These are the activations of a small neural network, seen along a few directions. Each row is one input.
In each table, some parts of the input vary, and every possible input appears once, in random order.
Descriptions start from the smaller parts, as in this example, which fits no table here: ring(8) and (point or line(9) or (values(3) and line(6))).
Shared parts are said once, and a part with two or three values counts as separate values.

Other details of the inputs vary at random and push rows far along two fixed directions, the same in every table; ignore that.

Table:
r1: [  6   8  -4  11  -7  11   8   2  16  -8   3   6 -10  -1   0]
r2: [ 10   5  -1  13  -3  18   5   1  11  -7   5   9 -11   4   1]
r3: [-63 -84  51  -1  -5 -30  15  -7  14 -59  67  17 -29 -58 -23]
r4: [12 -1 -1 -2  6 10  1 10  9 -1  6 -1  3 -2  6]
r5: [ -3   5  -5   0  -1 -15 -11 -12 -16   7 -11  -9   2   5  -7]
r6: [ 8 -3 -2 -1  3 12  2 13  7  1  5 -2  3 -1  7]
r7: [ -1   8  -3  -1   1 -15 -10 -14 -14   9 -10  -9   2   8  -8]
r8: [11  2  5 -4  4 11  4  5 11  2  9  1  2  0  7]
r9: [ 2 -3 -6  1  0 11  3  9  7  0  5  4  9 -1  1]
r10: [ 2  5  3 -7  4 12 -2  5 14  2  3 -2  2 -5  2]
r11: [  2  -1   1  -1   5 -17  -7  -6 -17   8 -12  -8  -7  12   4]
r12: [-2 -1 -2 -6  2 14 -1 13 10  1 -2 -4  2 -3  1]
r13: [ -7  -4  -4   3   0 -18  -6 -11 -19   8 -10  -4   0   9   0]
r14: [  4   8   1   1  -1   8   4   2  11   2   5   4  12 -10   2]
r15: [ 4 -1 -5  0  7  7 -2  1 14  0  1  7  9 -3  4]
r16: [ 3  1 -3 -5  6 11 -5  9 12 -1 -1 -5  1 -6  2]
r17: [  2   6   2   0  -2 -15   2  -2 -20  10 -10 -13  -4   5   1]
r18: [ 4 -2 -8  2  2 10  1  7  7  0  6  3 10 -4  4]
r19: [ 9  3  1 -1  2  8  4 10 10 -1  1 -3  5 -9  4]
r20: [ -4   0   6  -2  -4 -17   4  -2 -20   7  -7 -11  -7   5  -3]
r21: [ -2  -5   7  -1  -2 -16   0  -3 -22   7  -3 -10  -8  13  -1]
r22: [-3  2  1 -7  2 13 -2 15 10 -1 -2  1  1 -3 -1]
r23: [ 5  0  3 -5  7 10  2  5 14  3  2  4  0  0  8]
r24: [  4   2  -2   4   0 -20  -5 -12 -21   6  -5  -6   2  11  -3]
r25: [ 7  6  7 -3  0  9  7  6 12  2  5 -1  4 -8  5]
r26: [-5  3 -7 -5  0 12 -1 10 10  0 -1  6  8 -5 -5]
r27: [  3   7   4   2  -2 -20  -4 -17 -22  11  -3  -5   1  13  -3]
r28: [ 2  4  2 -4 -1  9  6 16  8  1  1  3  2 -6  2]
r29: [ -4   0 -11  -2   2  12  -4   6  10   0   0  -1   9  -8  -1]
r30: [ 0 -1 -4 -5  3 13 -3 12 10  0 -1 -5  2 -6  3]
r31: [ -2   6  -1   0   1 -19  -4 -17 -17  13  -9  -2   0  13   0]
r32: [  9   3  -8   9 -10  15   2  -8  10 -10   6  16  -3   0   0]
r33: [-24 -12  11   4 -13 -24  -1 -30 -19 -25   7   2 -19   0 -11]
r34: [13  0  2 -3  7  9  2  8 11  0  7  0  2 -1  6]
r35: [  1   2  -7   2  -1   8   5   8   8   0   2   1  11 -11   1]
r36: [ 2 -3 -8  1  6  8 -3  4 12 -1  0  6  9 -4  4]
r37: [-1  5 -4 -4  3 11 -3 -1 14  2  4  2  8 -7 -2]
r38: [  6   9 -10   8 -16  11   3  -5  16 -11   2  12   1  -3   2]
r39: [ -6   3  -1   1  -6 -18   3  -7 -20   8  -8  -7   1   4  -6]
r40: [ 2 -6 -3 -2  5 11  0 11 10  1 -1  0  1 -2  9]
r41: [ 7 -2  0 -4  9  8  0  7 13  0  1  3  0 -1  7]
r42: [  0   5   3  -5   3 -14  -8  -9 -13   8  -9 -12  -7   7  -4]
r43: [  7   6 -10   6  -7  19   2  -7   9 -10  -4  18   0   1   3]
r44: [ -7  -6   6  -1  -1 -16  -3  -4 -20   8 -11  -8  -8  14   1]
r45: [10  5  4 -3  3  7  5  8 12  0  3 -2  4 -8  4]
r46: [-5  0 -8 -4  0 13 -1  8 10  1 -2  0  9 -5 -4]
r47: [ -8  -4   4   0  -4 -21  -1  -8 -23   4   0   0  -4  10  -7]
r48: [  5  12  -5   4  -3 -18  -3 -10 -19  10 -13  -9   6   6  -3]
r49: [-3 -5 -7  0  2 11  2  8 10  1 -2  6  9 -1  2]
r50: [ 0 -1  0 -4  4 12  0 16  9  1 -2  7  0  2  6]
r51: [-15 -15  18  12  -4 -20   1 -22 -22 -15   2   4 -29   6  -9]
r52: [  7   8  -1   3   0 -20  -6 -14 -20  10  -7  -6   2  14  -2]
r53: [ 4 -1  2 -4  1 11  3 16  7  0  6  5  0  1  4]
r54: [  0  12  -3   6   0  18   4   1  10 -15  -1   4  -8   2   0]
r55: [  5  13   0   3  -2 -18  -2 -12 -17  10 -10  -7   5   6  -3]
r56: [-13  -5   2   0  -2 -21  -3  -8 -21   5  -7   2  -5  10  -5]
Description of these inputs: values(2) and line(4) and (point or line(6)).
The inputs of r19 and r16 match in every part but the line(4) part. If r48 is changed in the same way as r19 into r16, which row does it become? -> r5
The inputs of r2 and r54 match in every part but the line(4) part. If r6 is changed in the same way as r2 into r54, which row does it become? -> r30
Change only the values(2) part in r26. List by row number the other rows that result. -> r22
Which other rows agree with r28 in the line(4) part and the values(2) part? List them by row number. -> r1, r17, r19, r20, r25, r45
Change only the line(4) part in r34. List by row number the other rows that result. -> r41, r42, r45
